Look-ups in named tables: a row name and a column name give one cell, copied from the table.

Table nasoler
         gad  labisuv  taleb  fupu  pilut  sabime  sutime  vemo  bem
zoles    2.6      6.5    4.8   6.6    4.8     3.8     3.4   3.6  5.9
velaz    0.5      3.5    4.2   3.6    4.1     4.2     2.3   2.0  8.6
zakiba   0.6      4.1    4.3   4.2    4.2     4.1     2.4   2.1  8.5
sez      2.3      6.2    4.0   6.4    5.2     4.3     3.5   3.0  6.4
vuv      6.9      2.9    4.4   2.8    3.9     4.5     5.6   5.9  1.6
tuge     4.4      7.1    4.6   7.2    5.2     4.1     4.4   4.5  3.9
vezosuf  1.3      5.4    4.5   5.6    4.8     4.0     2.8   2.6  7.3
momotel  0.4      3.5    4.9   3.5    3.8     3.7     2.0   2.1  8.6

tuge, vemo -> 4.5
zakiba, vemo -> 2.1
zakiba, bem -> 8.5
velaz, vemo -> 2.0
sez, labisuv -> 6.2
momotel, fupu -> 3.5
vuv, sabime -> 4.5
tuge, labisuv -> 7.1
vuv, fupu -> 2.8
momotel, vemo -> 2.1
vuv, vemo -> 5.9

nosesav:
|  | porib | suluzi | til |
|---|---|---|---|
| vaf | 0.5 | 0.5 | 0.5 |
| raka | 0.6 | 0.4 | 0.4 |
| vusuvuk | 0.5 | 0.5 | 0.5 |
| ronitav | 0.5 | 0.5 | 0.5 |
| bolituk | 0.6 | 0.5 | 0.5 |
| duvodi | 0.7 | 0.3 | 0.3 |
| malev | 0.5 | 0.5 | 0.5 |
| sotupa | 0.6 | 0.4 | 0.4 |
| kunufut | 0.9 | 0.1 | 0.1 |
| lom | 0.6 | 0.4 | 0.4 |
| zas | 0.5 | 0.5 | 0.5 |
| vigepa | 0.5 | 0.5 | 0.5 |
| vupale | 0.6 | 0.4 | 0.4 |

porib of vaf is 0.5
porib of lom is 0.6
porib of vupale is 0.6
til of bolituk is 0.5
til of ronitav is 0.5
suluzi of raka is 0.4
porib of bolituk is 0.6

naroka.tsv
	kisuri	funozo	kub	siz	kugape	lelitu	gam	nikibo	fero
vam	59	80	229	86	96	95	152	131	56
nazono	78	165	173	152	155	78	216	180	138
lanibav	153	136	61	211	108	20	115	152	106
kud	67	76	195	85	137	166	166	41	70
zul	114	162	176	64	222	98	156	170	86

What is the fero of kud in naroka?
70
What is the kisuri of zul in naroka?
114
What is the lelitu of zul in naroka?
98
What is the funozo of nazono in naroka?
165
What is the kub of zul in naroka?
176
What is the kisuri of vam in naroka?
59
What is the funozo of zul in naroka?
162
What is the kugape of zul in naroka?
222
What is the kisuri of kud in naroka?
67
What is the nikibo of vam in naroka?
131
What is the siz of zul in naroka?
64
What is the funozo of kud in naroka?
76
What is the nikibo of lanibav in naroka?
152
What is the kub of kud in naroka?
195
What is the nikibo of kud in naroka?
41
What is the siz of nazono in naroka?
152
What is the lelitu of vam in naroka?
95
What is the gam of nazono in naroka?
216
What is the funozo of lanibav in naroka?
136
What is the gam of kud in naroka?
166

Table dibi
	pivas	kividit	mal	gat	novi	vepi	sivem	lorev
big	2.019	3.318	5.180	7.330	3.891	4.405	3.311	6.599
vinizok	5.861	4.390	6.654	4.818	2.309	2.425	3.103	2.171
linika	3.756	4.246	2.816	1.396	6.023	5.338	6.185	2.516
gapot	4.979	5.710	2.368	5.103	3.019	4.843	5.230	7.976
bagusad	3.922	4.062	4.884	3.020	1.519	2.631	4.992	1.529
med	5.845	4.174	5.587	3.219	7.616	5.011	3.676	1.946
moba	4.083	4.979	3.608	4.506	0.185	2.921	5.233	5.081

mal of moba is 3.608
novi of big is 3.891
novi of moba is 0.185
novi of gapot is 3.019
sivem of linika is 6.185
sivem of gapot is 5.230
lorev of bagusad is 1.529
vepi of bagusad is 2.631
novi of vinizok is 2.309

Table pogefi
	patu	visilup
sodakup	114	25
vof	153	103
bolifi	133	56
poma	138	119
nop	136	154
mokopas	127	172
busasu	149	217
gar	154	87
kekase	158	209
fen	166	172

kekase, patu: 158
gar, patu: 154
busasu, visilup: 217
mokopas, patu: 127
kekase, visilup: 209
fen, patu: 166
fen, visilup: 172
sodakup, visilup: 25
nop, visilup: 154
poma, patu: 138
poma, visilup: 119
busasu, patu: 149
nop, patu: 136
vof, patu: 153
bolifi, visilup: 56

zegorup:
         lifor  giderum  sibol  tof  ded  bikep  sakit  lanof  lukures
tav         12        6      1  -22   -3      7     20      1       11
dobev        0        4      5   25    4      2     -9     12       -3
gizar       18       34     19  -21  -28    -10     35     14       12
tavobig      4      -12      6    5   23     11      5     -1        8
pev          5       30     -7    2  -33     -8     -3     21      -11
basatud     38       21    -32   12   21    -25     31      7      -12
zenira       0        1      5   28    2      1    -14     13       -5
tib         -3       -2      7    6    3     11     -4      4       -2
lagaguz      6        5      2   -2   -1      4      5      7        6
foza        60       43    -60   15   30    -51     57      8      -21
lofa         2        1      1    8    4      6     -3      8        5
dap         -3        3      2   26    1     -2    -13     13       -3
zaf        -12      -24    -11   29   29     13    -30      1       -4

What is the lanof of basatud in zegorup?
7
What is the giderum of pev in zegorup?
30
What is the tof of dap in zegorup?
26
What is the sibol of foza in zegorup?
-60
What is the lukures of gizar in zegorup?
12
What is the sakit of zaf in zegorup?
-30
What is the lanof of zenira in zegorup?
13
What is the lanof of tib in zegorup?
4
What is the bikep of tav in zegorup?
7
What is the lukures of lagaguz in zegorup?
6
What is the tof of gizar in zegorup?
-21
What is the lukures of lofa in zegorup?
5

liduru =
         vikone  famam  mekoro  birase  bif  pap  sep
sav         5.1    5.1     5.2     5.2  5.2  5.3  5.4
nifelat     2.9    3.3     7.5     7.3  6.9  7.4  7.5
megu        8.6    8.0     2.5     2.5  3.4  2.7  2.8

nifelat, famam => 3.3
sav, famam => 5.1
megu, pap => 2.7
nifelat, bif => 6.9
megu, sep => 2.8
sav, bif => 5.2
megu, vikone => 8.6
megu, mekoro => 2.5
nifelat, birase => 7.3
megu, birase => 2.5
sav, sep => 5.4
nifelat, vikone => 2.9
sav, vikone => 5.1
sav, birase => 5.2
nifelat, mekoro => 7.5
megu, famam => 8.0
nifelat, sep => 7.5
sav, mekoro => 5.2
nifelat, pap => 7.4
megu, bif => 3.4

muzov.tsv
	vimekik	fitol	lun	korazo	pebeka
migezu	3204	3704	5844	4044	2238
leteda	4933	3714	5552	4006	2456
memoma	3352	3721	5353	3981	2604
zis	4253	3692	6176	4086	1990
mis	3610	3712	5622	4015	2403
puvoli	3292	3607	8537	4390	229
lugezin	3104	3642	7553	4263	963
tapamol	2792	3795	3303	3717	4133

lugezin, lun -> 7553
leteda, lun -> 5552
tapamol, pebeka -> 4133
memoma, vimekik -> 3352
puvoli, fitol -> 3607
zis, korazo -> 4086
migezu, vimekik -> 3204
lugezin, pebeka -> 963
Row with the largest fitol: tapamol

Table puvuzo
	lag	popogis	rodoro	dekode	rar	gad	vosidud
nanu	0.6	0.5	0.6	0.5	0.5	0.5	0.5
gubos	0.6	0.5	0.6	0.5	0.5	0.5	0.6
vin	0.6	0.5	0.6	0.5	0.5	0.5	0.5
galinag	0.4	0.6	0.4	0.6	0.6	0.4	0.5
mok	1.0	0.4	0.9	0.2	0.2	0.7	0.5
zuf	0.3	0.6	0.2	0.7	0.7	0.2	0.4
rof	1.0	0.4	0.9	0.3	0.3	0.7	0.5
das	0.9	0.5	0.8	0.3	0.3	0.6	0.5
morerib	0.9	0.5	0.8	0.3	0.3	0.7	0.5
sorunef	0.9	0.5	0.8	0.3	0.3	0.6	0.5

rar of vin = 0.5
vosidud of gubos = 0.6
dekode of gubos = 0.5
vosidud of morerib = 0.5
gad of das = 0.6
rodoro of zuf = 0.2
dekode of zuf = 0.7
gad of rof = 0.7
popogis of sorunef = 0.5
gad of vin = 0.5

